Each row below holds a small network's activations on one input, seen along a few directions.
In each table, some parts of the input vary, and every possible input appears once, in random order.
A made-up example of a description, with smaller parts first: one of 4 places along a line, together with either a single point or one of 11 places around a ring or (one of 3 separate values, together with one of 8 places around a ring).
Shared parts are said once, and a part with two or three values counts as separate values.
In the rows, 100 means zero.

Table:
row 1: 82  108  113  96  125  109  98  64  99  96  115
row 2: 105  83  95  115  76  74  95  102  82  92  85
row 3: 80  87  116  89  128  23  120  143  159  142  143
row 4: 109  73  101  73  75  114  87  91  95  101  85
row 5: 95  133  98  88  126  132  99  124  102  92  91
row 6: 101  110  105  87  132  138  91  89  103  105  112
row 7: 94  140  89  111  103  125  108  119  85  111  96
row 8: 111  68  103  85  88  82  84  76  91  98  91
row 9: 79  121  91  128  116  105  106  93  105  94  104
row 10: 107  87  69  100  67  105  107  126  89  89  82
row 11: 118  77  94  117  74  80  100  78  92  102  96
row 12: 106  131  102  119  115  111  101  73  119  96  117
row 13: 114  79  123  92  75  103  105  122  79  82  83
What is each input in this table made of?
> either a single point or (one of 2 separate values, together with one of 6 places around a ring)
Which other rows does row 2 become when the choice among 2 separate values takes its other values? List them by row number.
> row 9

Table:
row 14: 62  124  67  112  146  95  118  87  114  123  143
row 15: 97  108  130  73  101  35  109  176  146  123  111
row 16: 99  97  54  103  145  124  121  35  86  87  73
row 17: 111  115  73  129  123  158  77  69  99  73  95
row 18: 90  140  106  82  139  124  122  128  108  127  137
row 19: 63  74  155  103  77  51  100  113  132  164  149
row 20: 162  69  95  82  55  80  71  80  60  77  37
row 21: 102  34  72  138  53  116  72  95  73  58  45
row 22: 118  85  119  136  42  109  53  89  60  37  41
row 23: 100  126  104  59  151  109  132  100  109  131  148
row 24: 83  106  127  84  67  31  107  145  132  122  134
row 25: 112  123  98  99  103  168  119  82  80  78  86
What is each input in this table made of?
> one of 3 separate values, together with one of 4 places along a line
Which other rows does row 20 become when the place on the line of 4 takes its other values? List them by row number.
> row 15, row 16, row 23

Table:
row 26: 129  89  89  116  79  175  70  88  62  37  50
row 27: 85  104  109  82  109  78  105  88  122  131  118
row 28: 91  114  115  95  101  79  110  125  117  107  113
row 29: 87  106  98  109  127  87  115  94  116  133  127
row 30: 98  108  108  73  114  78  117  87  116  119  108
row 31: 130  98  71  119  79  169  77  72  63  36  53
row 32: 87  105  109  111  114  84  117  87  122  127  129
row 33: 100  113  108  101  118  73  109  93  123  122  107
row 34: 94  128  101  96  110  81  109  120  111  114  123
row 35: 91  117  106  102  107  70  107  106  116  106  114
row 36: 94  124  105  106  113  73  106  104  104  116  120
row 37: 160  52  88  124  37  136  53  72  75  59  24
row 38: 133  90  80  95  85  171  68  58  56  48  48
row 39: 82  107  119  87  104  79  110  129  106  101  111
row 40: 79  105  113  108  109  66  107  102  117  114  111
row 41: 117  88  95  107  75  180  74  97  51  32  52
row 42: 79  97  109  103  111  86  109  123  127  115  125
row 43: 88  100  114  86  110  91  121  84  114  127  121
row 44: 138  50  83  103  27  135  57  98  57  42  28
row 45: 80  105  101  102  110  92  114  119  114  120  138
row 46: 70  95  123  93  103  87  117  123  105  108  126
row 47: 75  95  101  107  116  75  108  105  122  120  121
row 48: 84  114  100  107  113  71  109  88  127  137  111
row 49: 100  118  96  106  127  91  116  97  112  125  125
row 50: 150  59  77  110  25  141  63  95  71  41  29
row 51: 71  104  106  90  112  89  125  125  98  112  129
row 52: 103  122  106  108  124  79  108  96  109  129  111
row 53: 101  117  99  75  124  85  116  93  111  124  116
row 54: 65  93  114  84  112  74  104  127  112  113  110
row 55: 83  109  114  95  117  92  104  130  93  111  131
row 56: 158  56  78  96  37  136  57  60  61  55  29
row 57: 152  54  65  116  36  126  53  79  71  48  23
row 58: 98  114  102  86  122  93  109  93  102  125  132
row 59: 137  99  86  126  77  177  67  60  65  52  57
row 60: 95  109  106  104  122  91  112  127  109  110  127
row 61: 86  104  104  81  123  93  129  89  105  127  126
row 62: 83  110  107  82  118  82  116  131  96  108  114
row 63: 92  117  90  106  126  77  104  110  107  113  128
row 64: 77  107  105  95  103  79  111  122  123  120  109
row 65: 77  104  100  108  121  79  116  105  111  118  128
The inputs of row 65 and row 29 match in every part but one. If row 31 is changed in the same way as row 65 into row 29, which row does it become?
> row 59
What is each input in this table made of?
> one of 5 places along a line, together with either one of 2 separate values or one of 6 places around a ring
A walk changes only the place on the ring of 6. It starts at row 48 and steps to row 33. List the rest of the walk in order.
> row 52, row 49, row 29, row 32
Which other rows agree with row 39 in the place on the line of 5? List them by row number.
> row 41, row 44, row 46, row 51, row 54, row 55, row 62
Which other rows does row 44 become when the place on the line of 5 takes its other values? List them by row number.
> row 37, row 50, row 56, row 57
Which other rows agree with row 30 in the place on the line of 5? List them by row number.
> row 27, row 38, row 43, row 53, row 56, row 58, row 61

Table:
row 66: 83  90  121  128  102  70  94  121  128  123  112
row 67: 106  135  85  116  123  88  116  70  111  112  115
row 68: 80  99  98  107  87  77  96  145  108  103  120
row 69: 98  120  98  62  132  110  106  92  97  101  104
row 70: 68  76  118  83  92  82  113  133  84  104  109
row 71: 81  97  108  88  129  134  104  115  79  95  134
row 72: 111  124  106  84  126  102  125  65  103  118  115
row 73: 143  49  90  121  23  138  57  73  66  44  8
row 74: 90  83  92  58  97  79  109  119  107  106  90
row 75: 99  106  90  109  95  48  110  89  134  118  97
row 76: 95  141  100  120  121  112  105  111  130  110  130
row 77: 161  82  91  125  64  183  52  60  61  32  24
row 78: 107  78  106  81  82  75  113  83  111  137  116
row 79: 78  122  97  119  129  103  99  122  81  98  126
What is each input in this table made of?
> one of 2 separate values, together with either a single point or one of 6 places around a ring
Which other rows agree with row 73 in the choice among 2 separate values? List them by row number.
> row 66, row 68, row 70, row 74, row 75, row 78
